These are the activations of a small neural network, seen along a few directions. Each row is one input.
In each table, some parts of the input vary, and every possible input appears once, in random order.
A made-up example of a description, with smaller parts first: one of 2 separate values, together with either a single point or one of 11 places around a ring or (one of 6 places along a line, together with one of 8 places around a ring).
Shared parts are said once, and a part with two or three values counts as separate values.

Rows:
x1: [  3.0  -6.5   1.1 -55.2  -6.4 -34.9  11.4  -9.6 -57.5  35.3   7.0  12.0
 -12.5  20.1  -0.7]
x2: [ 34.9   9.6  27.4 -41.9  -2.6 -16.6  14.4 -13.4 -32.4  -6.1  18.9  16.9
  14.3  14.7  28.3]
x3: [  6.3   2.9 -22.7  -7.0   8.3  -2.4  59.9  36.2   3.2   4.6 -32.4 -18.1
  -8.9 -19.9 -34.0]
x4: [  3.7  -1.0   0.4 -38.7  -5.0  -6.2  40.6   7.2 -39.2  13.1   0.5  -5.3
   1.6   9.6  -5.2]
x5: [-26.7   8.3 -11.3  51.9 -15.9  23.9 -73.8 -16.8  38.4 -17.0  17.0   0.7
  -6.0   9.5  24.2]
x6: [ 36.6   3.8  19.9 -28.1   6.7 -11.2  24.4   1.3 -14.2  -9.3   4.7  13.8
   9.7   1.6  21.6]
x7: [ 38.1   9.1   5.7 -10.8  16.8  -8.8  36.3  18.3   8.7 -11.1 -14.2   6.2
   4.7 -13.7   6.0]
x8: [ 20.8  21.2   6.9 -25.1  -1.1   0.2  29.2  13.6 -16.3  -5.4  -9.5 -12.7
  16.3 -12.5  -4.2]
x9: [-42.7 -23.6  15.6  44.2   0.4  19.9 -68.6 -41.3  22.6  -9.7  31.0  11.7
   8.3  12.3   4.8]
x10: [ 20.7   8.9  28.0 -45.3 -16.1  -1.6  20.3 -10.1 -44.6   2.8  15.4  -6.0
  20.9  14.2  17.2]
x11: [ 22.2   3.2  20.8 -31.7  -6.9   3.8  30.4   4.8 -26.5  -0.4   1.2  -9.2
  16.1   1.2  10.4]
x12: [ 35.3  21.7   5.8 -21.2  12.7 -14.7  23.1  10.0  -4.1 -14.3  -5.9  10.4
  10.1 -12.3   7.0]
x13: [-22.5  -5.8 -20.8  78.0  -8.0  29.9 -53.0   5.0  69.2 -19.5  -5.1  -8.6
 -14.8  -5.8   9.8]
x14: [ 24.8   7.1  -2.6   0.5   6.3   7.7  49.8  34.6  15.6  -8.7 -32.3 -22.1
   6.1 -27.8 -18.7]
x15: [  2.8   5.8 -20.0 -35.0   8.2 -33.2  20.5  13.4 -29.2  27.6 -17.4   5.8
 -17.5  -7.6 -22.2]
x16: [-39.8 -20.4  -8.0  76.4  13.9  22.0 -49.6 -10.2  64.6 -16.9  -1.0  -0.2
   0.2 -16.0 -23.5]
x17: [  4.4 -12.1  -6.2 -41.7   2.5 -29.7  21.6   5.0 -39.2  32.5  -7.0   9.1
 -17.6   6.5  -7.6]
x18: [ 23.5   8.7   6.9 -14.8   3.0   6.1  42.4  21.9  -3.5  -2.4 -17.8 -16.8
  10.9 -14.0  -5.1]
x19: [  2.3  17.0 -13.4 -32.2   0.9  -9.8  39.5  15.8 -29.0   8.1 -10.0  -8.7
   1.6  -4.2 -19.8]
x20: [ 39.5   7.2  -4.1   4.7  20.0  -7.0  43.7  31.0  27.7 -17.3 -28.8   0.9
   0.1 -27.8  -7.8]
x21: [-24.3  -4.1 -11.4  62.6 -11.5  29.1 -60.8  -8.5  50.7 -14.0   9.1  -3.3
 -10.8   7.9  23.3]
x22: [  4.9   4.6 -13.3 -22.0   5.0  -3.9  52.6  23.8 -16.2  11.1 -18.1 -12.7
  -3.9  -5.9 -20.7]
x23: [  5.6  -6.8 -20.1 -24.9  12.2 -27.4  33.6  21.2 -16.4  30.8 -25.4   1.9
 -23.2  -9.4 -23.2]
x24: [-25.8  -9.0   2.2  45.1 -21.8  27.3 -72.0 -26.0  28.2 -12.2  26.6   4.1
  -6.5  22.6  38.6]
x25: [-27.5  -3.1   9.0  31.3 -31.0  22.2 -81.5 -40.9  10.4  -9.2  39.6   7.4
  -2.9  35.3  45.2]
x26: [  2.4   4.6   7.5 -52.2 -14.1 -11.5  30.4  -7.5 -57.4  16.2  14.6  -2.2
   6.7  22.9   1.6]
x27: [  7.0  -8.5 -29.6  -9.7  15.4 -25.8  41.0  33.5   2.9  24.4 -39.4  -3.4
 -28.1 -23.5 -36.6]
x28: [-43.9  -6.2   1.8  50.7   6.3  16.2 -70.2 -32.2  33.2 -14.5  21.3   8.8
   9.1  -0.7  -9.5]
x29: [-41.5 -18.8   1.7  61.3  10.6  21.3 -57.3 -23.9  45.8 -11.4  13.3   4.9
   4.3  -2.4 -10.4]
x30: [-44.2 -17.6  22.7  30.7  -8.7  15.1 -78.1 -56.3   4.4  -6.9  44.1  14.6
  11.8  25.0  11.4]
Changing only one part turns x27 into x15. The same change can be made to x20. Which row results? -> x12
Describe the family of inputs behind these rows. -> one of 5 places along a line, together with either one of 2 separate values or one of 4 places along a line
Change only the place on the line of 5 in x18. List by row number the other rows that result. -> x8, x10, x11, x14
Which other rows agree with x30 in the place on the line of 5? List them by row number. -> x1, x2, x10, x25, x26
Change only the choice among 2 separate values in x13. List by row number the other rows that result. -> x16
Which other rows agree with x17 in the place on the line of 5? List them by row number. -> x4, x6, x9, x11, x24

Rows:
x31: [  8.7   1.1 -10.8   1.4  10.4  -5.0  25.1  20.0  10.0   1.5 -20.1  -4.7
  -5.5 -15.9 -16.1]
x32: [ 10.8   4.0   9.1 -32.5  -5.8  -8.7  16.7  -3.2 -31.1   7.4   6.5   1.4
   4.7   9.6   7.0]
x33: [ 12.4   3.3   7.2 -36.0  -2.1 -14.5  19.9  -1.7 -32.8  10.3   3.8   4.2
   2.4   7.4   3.2]
x34: [-49.4 -16.5  -7.2  54.1 -10.3  17.8 -82.3 -32.4  30.6  -1.3  23.9   7.5
 -10.8  16.6   9.0]
x35: [  7.0   2.3 -10.3   5.1   8.1  -0.7  22.1  19.2  12.4  -1.1 -18.6  -6.9
  -3.9 -15.1 -14.2]
x36: [ 12.0   3.5   7.7 -35.1  -3.0 -13.0  19.1  -2.0 -32.4   9.6   4.4   3.5
   3.0   7.9   4.2]
x37: [  7.6   1.9 -10.5   3.8   8.9  -2.1  23.1  19.5  11.6  -0.2 -19.1  -6.1
  -4.4 -15.4 -14.8]
x38: [-12.9  -0.6   4.7  46.4 -11.5  24.1 -58.6 -18.6  37.2 -21.1  18.7   3.7
   1.5   9.9  29.7]
x39: [  6.5   2.7 -10.1   6.3   7.3   0.8  21.1  19.0  13.3  -2.0 -18.1  -7.6
  -3.3 -14.9 -13.5]
x40: [ 11.6   3.7   8.1 -34.2  -3.9 -11.6  18.3  -2.4 -32.0   8.9   5.1   2.8
   3.6   8.5   5.1]
x41: [ 11.2   3.8   8.6 -33.4  -4.9 -10.2  17.5  -2.8 -31.5   8.2   5.8   2.1
   4.2   9.0   6.0]
x42: [  8.1   1.5 -10.7   2.6   9.6  -3.6  24.1  19.7  10.8   0.6 -19.6  -5.4
  -5.0 -15.6 -15.4]
x43: [-33.5 -10.5  14.2  51.4  -2.8  26.8 -66.1 -34.2  33.8 -20.7  27.5   5.3
  13.5   8.0   9.8]
Describe the family of inputs behind these rows. -> either one of 3 separate values or (one of 2 separate values, together with one of 5 places along a line)
Change only the choice among 2 separate values in x40. List by row number the other rows that result. -> x37

Rows:
x44: [-25.4  -8.8   1.6 -10.8  14.1  -2.0  24.6  -2.0 -17.9  10.7  -5.0  -9.4
  13.5 -12.3 -47.7]
x45: [ 16.7  10.6   1.4 -25.4  -8.5 -16.7  -8.8  -5.8 -21.3   5.8   9.5  13.3
  -7.1  13.9  25.6]
x46: [ 32.5  16.8  -8.8  -0.3   3.8  -6.9  13.5  21.5  16.2 -10.6 -16.1   3.0
  -7.2 -12.2  14.3]
x47: [ 29.5   0.6  12.3  -0.7  17.7  -4.3  27.3  11.6  14.7 -14.2 -11.5   4.8
  10.2 -17.5  -1.9]
x48: [ 27.5  14.7 -13.3  -3.1 -14.4   9.1  29.2  31.6   8.6  -5.5 -19.5 -16.6
 -10.2  -3.5  18.9]
x49: [ 13.4  -5.8  22.4 -26.2   5.7 -13.1   5.4 -16.0 -23.0   1.9  13.9  15.3
  10.1   8.1   9.3]
x50: [-28.0  -7.4  13.5  37.0 -15.7  21.9 -72.0 -37.2  18.3 -13.4  33.5   7.2
   6.3  21.0  27.1]
x51: [-10.2  -3.1 -30.2 -11.1 -12.0  -8.0  16.5  20.6 -13.4  28.2 -18.1 -12.2
 -29.1   5.0  -9.6]
x52: [ 12.1   8.3  -3.2 -27.7 -26.0  -0.5   6.8   4.3 -29.1  11.3   6.5  -6.1
  -9.7  22.5  30.1]
x53: [ 13.0   9.6  18.5  -1.9  11.7  14.7  37.1   8.5   5.2 -21.8  -6.2 -14.2
  31.6 -19.4 -18.8]
x54: [ -3.0   3.3  28.4 -27.1   0.3   5.9  15.3 -19.0 -33.0  -5.9  19.2  -3.5
  31.4   6.0  -7.6]
x55: [ -5.4  -1.1 -26.1  -8.5   5.9 -24.3   0.9  10.7  -6.0  22.4 -15.1   7.7
 -25.8  -3.3 -14.2]
x56: [-50.6 -18.7 -14.9  53.5  -1.0  13.8 -60.9 -20.6  33.4   1.9  10.6   3.1
 -12.5   5.0 -12.0]
x57: [-13.3  -1.1   3.2  61.6  -1.7  31.8 -49.5  -9.6  55.6 -29.0   8.8  -2.0
   6.6  -4.0  17.2]
x58: [ -8.7 -17.8  -4.8  -9.3  20.0 -21.3  14.6   1.3  -8.2  18.2 -10.4   9.6
  -8.2  -9.4 -30.9]
Describe the family of inputs behind these rows. -> one of 3 separate values, together with either a single point or one of 4 places along a line
Changing only the choice among 3 separate values turns x49 into x58. The same change can be made to x54. Which row results? -> x44
Which other rows agree with x46 in the choice among 3 separate values? List them by row number. -> x47, x48, x53, x57
